Each row below holds a small network's activations on one input, seen along a few directions.
In each table, some parts of the input vary, and every possible input appears once, in random order.
A made-up example of a description, with smaller parts first: one of 3 separate values, together with either a single point or one of 11 places along a line or (one of 6 places along a line, together with one of 8 places around a ring).
Shared parts are said once, and a part with two or three values counts as separate values.

Other details of the inputs shift rows strongly along two fixed directions, in all tables alike. That doesn't count.

A family of inputs:
row 1: .23; -.07; -.06; -.66; -.26; -.21; .02; -.03; .34; .26; .34; -.15
row 2: .26; -.27; .13; -.57; -.10; -.44; -.04; .02; .26; .24; .42; -.12
row 3: .03; -.04; .14; .12; .03; .25; .31; -.07; -.09; .06; -.05; -.05
row 4: -.17; .11; -.14; .54; .37; .13; -.01; .07; -.42; -.42; -.45; .21
row 5: -.21; .14; .02; .39; .12; .27; .08; .03; -.09; -.22; -.35; .13
row 6: .33; -.14; -.09; -.75; -.36; -.30; .05; .02; .37; .28; .49; -.29
row 7: .04; -.28; .29; .14; -.15; .66; .18; -.09; .01; .12; -.01; .09
row 8: -.54; .44; -.63; .80; .34; -.74; -.68; .09; -.44; -.41; -.36; -.08
row 9: -.23; .15; -.15; .53; .31; .08; .00; .12; -.42; -.37; -.47; .24
row 10: .03; .32; -.33; -.14; .11; -.63; -.22; .01; -.03; -.22; -.05; .04
row 11: .03; -.19; .21; -.11; -.12; .86; .40; -.13; -.04; .36; .08; .08
row 12: -.14; .05; .09; .25; .09; .20; .15; .07; -.01; -.10; -.27; .05
row 13: -.31; .29; -.15; .71; .28; .14; .12; .16; -.33; -.48; -.57; .11
row 14: .01; -.18; .18; -.05; -.01; .59; .28; -.11; -.05; .20; .15; .09
row 15: -.15; .08; .15; .20; -.02; .23; .00; -.10; -.09; -.19; -.23; .09
row 16: .06; -.13; .28; -.05; -.09; .55; .43; -.18; .08; .34; .12; .07
row 17: .02; .16; -.17; -.03; .03; -.54; -.27; .13; .17; -.22; -.11; .01
row 18: -.02; .14; -.15; -.18; -.10; -.85; -.68; .09; .21; .34; .36; -.43
row 19: .05; -.10; .26; -.08; -.11; .67; .39; -.20; .04; .31; .09; .03
row 20: -.13; .00; -.02; .41; .15; .21; .07; .14; -.17; -.19; -.29; .17
row 21: -.02; -.13; .05; -.06; -.11; .83; .33; -.05; -.04; .26; .03; .10
row 22: .08; .25; -.42; -.30; .00; -.49; -.22; .07; .08; -.14; .00; .00
row 23: .40; -.39; .21; -.56; -.28; -.29; -.18; -.07; .39; .20; .47; -.18
row 24: -.10; .20; -.13; .28; .15; .51; .18; -.11; -.26; -.07; -.32; .19
row 25: .01; -.12; .18; .05; .03; .35; .25; -.03; -.06; .16; -.03; .08
row 26: -.01; -.16; .08; .28; .13; .33; .11; .05; -.07; -.09; -.15; .08
row 27: -.14; .06; .08; .28; -.01; .21; .08; -.01; -.10; -.24; -.23; -.02
row 28: .24; -.06; .02; -.62; -.21; -.27; .04; -.09; .27; .27; .31; -.14
row 29: -.02; -.20; .31; .11; -.17; .66; .20; -.05; .04; .14; -.06; .08
row 30: .34; -.16; .05; -.71; -.31; -.23; .13; -.07; .31; .34; .47; -.28
row 31: .00; .07; .01; -.10; -.11; -.43; -.18; .00; .04; -.25; .01; -.12
row 32: -.07; -.03; -.14; .17; .18; .63; .16; -.06; -.22; -.12; -.09; .13
row 33: .26; -.29; .27; -.55; -.24; -.25; .12; .03; .32; .33; .34; -.28
row 34: -.02; .14; -.19; -.08; .10; -.69; -.23; .20; -.07; -.21; -.14; .04
row 35: .04; .12; -.43; -.33; .04; -.61; -.26; .14; .02; -.20; .12; .01
row 36: -.05; -.01; .19; .06; -.07; .23; .05; -.06; .06; -.05; -.13; .01
row 37: .01; .22; -.24; .00; .17; -.69; -.25; .14; -.05; -.26; -.26; .04
row 38: -.30; .23; -.14; .62; .24; .14; .04; .20; -.30; -.37; -.53; .24
row 39: -.13; .01; .03; .44; .03; .33; -.03; -.07; -.27; -.28; -.26; .22
row 40: .03; -.08; .20; .15; .08; .56; .29; -.13; -.05; .18; -.12; .09
row 41: .27; -.16; .10; -.53; -.17; -.53; -.13; .11; .48; .21; .26; -.19
row 42: .05; -.14; .29; .00; -.02; .49; .36; -.14; .03; .26; -.01; .01
row 43: .22; -.22; .09; -.58; -.13; -.40; .02; -.01; .29; .26; .52; -.05
row 44: .27; -.35; .16; -.53; -.28; -.31; -.10; .07; .44; .27; .44; -.12
row 45: .06; .12; -.05; -.10; -.07; -.46; -.31; -.02; .09; -.22; -.06; .01
row 46: .07; -.26; .19; -.06; .05; .86; .32; -.19; -.08; .21; .15; .05
row 47: .06; -.02; .12; .07; -.05; .30; .37; -.10; -.04; .14; .08; .01
row 48: .01; -.02; .14; .11; -.07; .29; .01; -.06; .05; -.03; -.16; .06
row 49: .00; .20; -.07; -.19; -.11; -.79; -.61; .13; .22; .29; .38; -.42
row 50: .02; .01; -.02; -.18; -.10; -.46; -.08; .12; .23; -.12; .09; -.17
row 51: .11; .01; -.20; -.40; .00; -.47; -.14; .04; .04; -.04; .21; -.02
row 52: -.51; .60; -.60; .70; .30; -.91; -.76; .21; -.41; -.38; -.35; -.08
row 53: -.58; .49; -.65; .79; .31; -.80; -.70; .13; -.45; -.38; -.38; -.06
row 54: .19; -.10; .09; -.54; -.12; -.61; -.09; .06; .29; .16; .19; -.17
row 55: -.19; .52; -.37; .37; .14; -.93; -.68; .25; -.17; -.19; -.01; -.30
row 56: -.12; .02; .10; .25; -.06; .27; -.02; -.04; -.14; -.16; -.20; .16
row 57: -.20; .08; -.02; .42; .08; .29; .07; .10; -.13; -.19; -.30; .19
row 58: -.19; .17; -.07; .32; .14; .43; .19; -.03; -.30; -.11; -.24; .22
row 59: .03; -.19; .26; -.05; -.08; .59; .39; -.10; .05; .35; .16; .12
row 60: -.08; -.05; -.02; .42; .16; .33; .02; .02; -.14; -.23; -.22; .16
row 61: .11; .17; -.20; -.25; -.06; -.54; -.03; .01; .02; -.10; .15; -.12
row 62: .08; -.27; .26; .05; .13; .55; .26; -.13; -.07; .13; .08; .05
row 63: .08; -.31; .31; -.05; .02; .92; .37; -.21; -.04; .27; .22; .05
row 64: .03; -.05; .16; .10; .01; .57; .34; -.15; .01; .24; .00; .14
row 65: .12; .01; -.14; -.24; .12; -.54; -.12; .01; .06; -.12; .25; .02
row 66: .37; -.40; .26; -.51; -.30; -.15; -.16; -.15; .32; .19; .47; -.14
Description of these inputs: one of 6 places along a line, together with either a single point or one of 10 places along a line.
Changing only the place on the line of 6 turns row 41 into row 38. The same change can be made to row 40. Which row results?
Answer: row 25
Which other rows does row 1 become when the place on the line of 10 takes its other values? List them by row number.
Answer: row 5, row 12, row 15, row 16, row 19, row 28, row 36, row 42, row 54
List by row number the other rows that have the place on the line of 6 in common with row 2.
Answer: row 7, row 9, row 14, row 20, row 35, row 39, row 43, row 44, row 51, row 53
Which other rows does row 3 become when the place on the line of 10 takes its other values? List them by row number.
Answer: row 6, row 13, row 27, row 30, row 31, row 33, row 47, row 50, row 61
Which other rows does row 49 become when the place on the line of 6 takes its other values? List them by row number.
Answer: row 8, row 18, row 52, row 53, row 55

A family of inputs:
row 67: -.06; -.33; .39; .26; -.03; .49; .04; .08; .10; .32; .13; -.04
row 68: -.08; .21; -.06; .07; .03; .38; .35; -.04; -.08; -.04; -.17; .12
row 69: .08; .25; -.20; -.01; .05; -.78; -.27; .16; -.03; -.65; -.35; .12
row 70: -.17; .28; -.39; .04; -.01; -.41; -.52; .06; -.03; .02; .01; -.15
row 71: .04; .03; .18; -.10; -.03; .50; .57; -.09; -.02; .26; .05; .02
row 72: -.19; .29; -.25; .41; .09; -.70; -.53; .02; -.16; -.62; -.26; .05
row 73: -.31; .14; -.21; .40; .16; -.74; -.56; .21; -.17; -.43; -.26; .00
row 74: -.06; -.29; .33; .26; .03; .47; .12; -.05; .09; .41; .08; -.10
row 75: -.11; .30; -.40; .03; -.03; -.44; -.46; .05; -.09; .05; .05; -.18
row 76: .21; -.02; .01; -.41; -.02; -.74; -.10; .24; .27; -.14; .08; -.05
row 77: .24; -.31; -.31; -.41; .15; -.22; -.21; -.09; -.12; -.18; .48; .02
row 78: -.11; -.01; .14; .09; -.09; .60; .02; -.16; -.03; .42; .16; -.13
row 79: .02; .00; .15; .18; .14; .28; .36; .01; -.04; -.03; -.27; .12
row 80: .12; -.07; .11; -.49; -.17; -.34; -.14; -.07; .24; .56; .56; -.37
row 81: .16; -.16; .38; -.07; -.17; .57; .28; -.18; .17; -.12; -.15; .12
row 82: .39; -.18; .15; -.85; -.23; -.58; .23; -.01; .40; .41; .47; -.26
row 83: -.23; .05; .05; .76; .08; .28; -.17; .02; -.30; -.34; -.36; .15
row 84: .03; -.28; .36; -.05; -.12; .51; .29; .02; .13; .04; -.16; .07
row 85: -.33; .23; -.11; .70; .30; .24; .01; -.03; -.44; -.04; -.31; .02
row 86: .29; -.12; -.06; -.86; -.38; -.36; .05; .04; .58; .36; .45; -.21
row 87: -.21; .35; -.28; .37; .10; .40; .29; .03; -.31; -.22; -.39; .19
row 88: .25; -.35; .01; -.32; .14; .62; .35; -.23; -.16; -.02; .17; .50
Changing only one part turns row 78 into row 68. The same change can be made to row 77. Which row results?
Answer: row 88
Describe the family of inputs behind these rows.
Answer: one of 2 separate values, together with either a single point or one of 10 places along a line
Which other rows does row 76 become when the choice among 2 separate values takes its other values? List them by row number.
Answer: row 67
Which other rows does row 85 become when the choice among 2 separate values takes its other values? List them by row number.
Answer: row 82
